These are the activations of a small neural network, seen along a few directions. Each row is one input.
Each table varies a few parts of the input and shows all the possible inputs, shuffled.
Descriptions start from the smaller parts, as in this example, which fits no table here: one of 4 places along a line, together with either a single point or (one of 2 separate values, together with one of 5 places around a ring) or one of 11 places around a ring.
Shared parts are said once, and a part with two or three values counts as separate values.
In the rows, 128 means zero.

Other details of the inputs shift rows strongly along two fixed directions, in all tables alike. That doesn't count.

Rows:
row 1: [106 129 144 153 101  83  94 183 119  99 111]
row 2: [120 178 105 132 133 145 145 100 136 117 145]
row 3: [124 179 103 139 139 144 151 100 142 121 149]
row 4: [126 142 159 145  94  82 104 177 110 122 102]
row 5: [148  77 122 106 149 151 134 112 129 160 136]
row 6: [153  17  99  86 169 178 142  90 139 175 148]
row 7: [129 185 139 134 127 139 152 108 134 133 124]
row 8: [108 129 135 145 101  89  93 174 114  95 110]
row 9: [116 174 101 135 137 148 136  96 141 104 142]
row 10: [120  83 140 130 126 108 103 162 122 128 117]
row 11: [117 139 171 139 100  82 108 174 111 111  99]
row 12: [133  88 135 119 110 107 104 158 113 125 114]
row 13: [109 181 124 142 143 146 146 107 142 113 134]
row 14: [141  93 142 116 107 109 113 148 111 138 110]
row 15: [137  96 147 118 120 111 117 151 116 142 118]
row 16: [151  78 123 106 136 140 137 119 120 155 133]
row 17: [145  94 139 121 112 109 119 149 115 144 114]
row 18: [122 178 110 141 138 147 149 101 140 124 149]
row 19: [117 174 107 142 141 149 140  97 149 110 146]
row 20: [116 181 128 136 144 147 151  99 141 122 137]
row 21: [106 129 146 150 112  87  92 175 119  95 111]
row 22: [124 183 127 133 137 148 151 104 140 124 134]
row 23: [130 182 113 127 125 140 146 104 132 121 138]
row 24: [115  81 154 128 131 112 107 151 119 113 110]
row 25: [147  74 120 107 140 150 133 115 129 157 137]
row 26: [150  79 128 104 137 146 138 112 126 160 134]
row 27: [132 181 102 133 133 147 151 103 145 125 146]
row 28: [127 140 158 145  88  80 104 175 113 119 102]
row 29: [152  12 103  88 169 173 135  92 134 164 146]
row 30: [120 185 114 140 142 143 146 104 141 125 146]
Description of these inputs: one of 5 places along a line, together with one of 6 places along a line.
Q: The inputs of row 16 and row 26 match in every part but the place on the line of 5. If row 27 is changed in the same way as row 16 into row 26, which row does it become?
A: row 25
Q: Start at row 24 and move only the place on the line of 5, one step at a time. The first step leads to row 21. Which rows follow, in order?
A: row 19, row 29, row 9
Q: Change only the place on the line of 6 in row 23. List by row number the other rows that result.
A: row 2, row 8, row 9, row 12, row 14

Rows:
row 31: [123 136 121 132 121 118 124 137 125 118 131]
row 32: [118 220 117 141 138 150 161  91 143 117 143]
row 33: [118 131 125 135 122 119 114 138 128 108 123]
row 34: [118 147 123 139 122 116 123 138 128 109 130]
row 35: [132 103 133 118 148 146 139 111 131 144 133]
row 36: [127 136 126 142 114 107 115 153 128 127 127]
row 37: [125 121 124 127 118 119 113 140 123 117 122]
row 38: [123 141 140 133 127 122 131 134 126 127 126]
row 39: [115 153 141 139 128 120 129 133 128 113 123]
row 40: [130 123 124 136 119 115 119 148 129 132 128]
row 41: [129  82 121 116 140 141 120 120 130 131 129]
row 42: [136 136 123 130 101 106 120 146 116 121 124]
row 43: [132 116 134 127 141 139 136 122 136 144 130]
row 44: [133  93 119 117 133 131 125 128 125 133 134]
row 45: [145 114 137 114 116 127 131 126 116 141 118]
row 46: [132 131 136 131 130 128 133 132 132 143 126]
row 47: [119 155 141 136 124 119 131 134 126 117 123]
row 48: [136 160 140 133 104 109 130 139 118 128 120]
row 49: [113 129 130 141 120 108 113 148 126 106 124]
row 50: [117 151 141 135 124 121 123 133 128 113 117]
row 51: [135  94 118 115 134 134 127 124 124 139 136]
row 52: [121 153 142 145 122 113 125 145 133 125 121]
row 53: [133 165 110 116 156 176 166  70 144 141 147]
row 54: [119 116 128 137 126 117 116 142 127 118 129]
row 55: [120 155 139 133 121 121 125 132 125 116 117]
row 56: [137  81 116 110 139 143 127 118 126 139 134]
row 57: [127 119 125 130 121 116 120 143 122 126 130]
row 58: [121 132 125 133 117 116 112 142 126 111 122]
row 59: [111 150 143 140 127 120 124 134 129 108 118]
row 60: [133  83 118 114 142 143 126 118 128 134 133]
row 61: [147 120 130 111 123 141 136 111 123 144 122]
row 62: [132  97 138 114 136 135 129 124 123 137 122]
row 63: [121 157 140 138 122 118 131 136 125 123 125]
row 64: [139 107 131 120 143 143 139 118 136 154 132]
row 65: [120 131 127 145 123 114 116 147 134 121 127]
row 66: [117 137 142 138 132 123 128 133 129 121 125]
row 67: [130 128 142 134 122 115 123 146 127 139 122]
row 68: [121 116 127 130 121 115 114 143 123 113 123]
row 69: [128  83 121 117 141 139 123 121 129 130 131]
row 70: [142 148 137 131 110 116 132 139 126 141 122]
row 71: [152  84 113 104 123 138 130 117 119 147 131]
row 72: [124 133 126 143 118 110 116 151 131 122 126]
row 73: [117 185 119 134 148 161 152  85 148 118 138]
row 74: [118 138 141 132 128 125 122 131 128 115 117]
row 75: [124 128 138 125 134 132 131 124 127 125 123]
row 76: [124 187 116 141 151 161 159  88 155 134 146]
row 77: [148 115 118 124 111 118 123 141 125 144 129]
row 78: [135 168 108 118 158 176 170  68 145 146 153]
row 79: [133 102 133 115 147 145 140 111 129 142 131]
row 80: [124 198  98 140 135 148 151  96 143 122 154]
row 81: [119 157 142 136 118 114 125 138 122 115 118]
row 82: [132  83 119 116 141 138 126 122 127 135 134]
row 83: [123 142 140 129 122 122 122 132 123 122 118]
row 84: [135 158 138 130 107 114 133 134 119 127 119]
row 85: [140 125 119 123 107 119 118 134 120 126 122]
row 86: [127 102 134 119 148 145 137 111 131 138 130]
row 87: [141  87 117 119 138 138 128 126 134 151 137]
row 88: [125 120 125 128 117 113 114 144 119 118 124]
row 89: [134 118 133 119 138 139 139 117 126 146 133]
row 90: [120 135 126 134 113 110 114 147 120 110 122]
row 91: [134 103 133 117 146 145 139 113 130 146 133]
row 92: [130 109 122 132 131 127 122 137 134 134 132]
row 93: [122 117 126 134 125 117 118 142 126 120 129]
row 94: [122 129 138 127 135 133 131 123 128 122 122]
row 95: [121 130 126 138 121 114 119 144 126 117 129]
row 96: [134 104 132 112 142 148 134 110 130 140 126]
row 97: [139 134 122 130 103 109 121 144 118 127 127]
row 98: [135  93 119 119 135 134 127 126 127 139 137]
row 99: [126 120 123 127 119 119 113 139 123 119 124]
row 100: [127 107 121 123 130 130 118 129 128 123 126]
Q: The inputs of row 73 and row 41 match in every part but one. If row 59 is changed in the same way as row 73 into row 41, which row does it become?
A: row 69
Q: The inputs of row 56 and row 62 match in every part but one. If row 99 is changed in the same way as row 56 into row 62, which row does it become?
A: row 83
Q: What do these inputs look like to the network?
A: one of 2 separate values, together with one of 5 places along a line, together with either a single point or one of 6 places along a line
Q: Which other rows agree with row 66 in the choice among 2 separate values and the place on the line of 5? List them by row number.
A: row 35, row 38, row 48, row 63, row 89, row 91
Q: Change only the place on the line of 5 in row 45. List by row number the other rows that result.
A: row 48, row 61, row 70, row 84
Q: Start at row 76 and move only the place on the line of 6, one step at a time. The first step leads to row 43. Which rows follow, in order?
A: row 52, row 64, row 46, row 67
Q: Change only the choice among 2 separate values in row 33. List by row number the other rows that result.
A: row 74
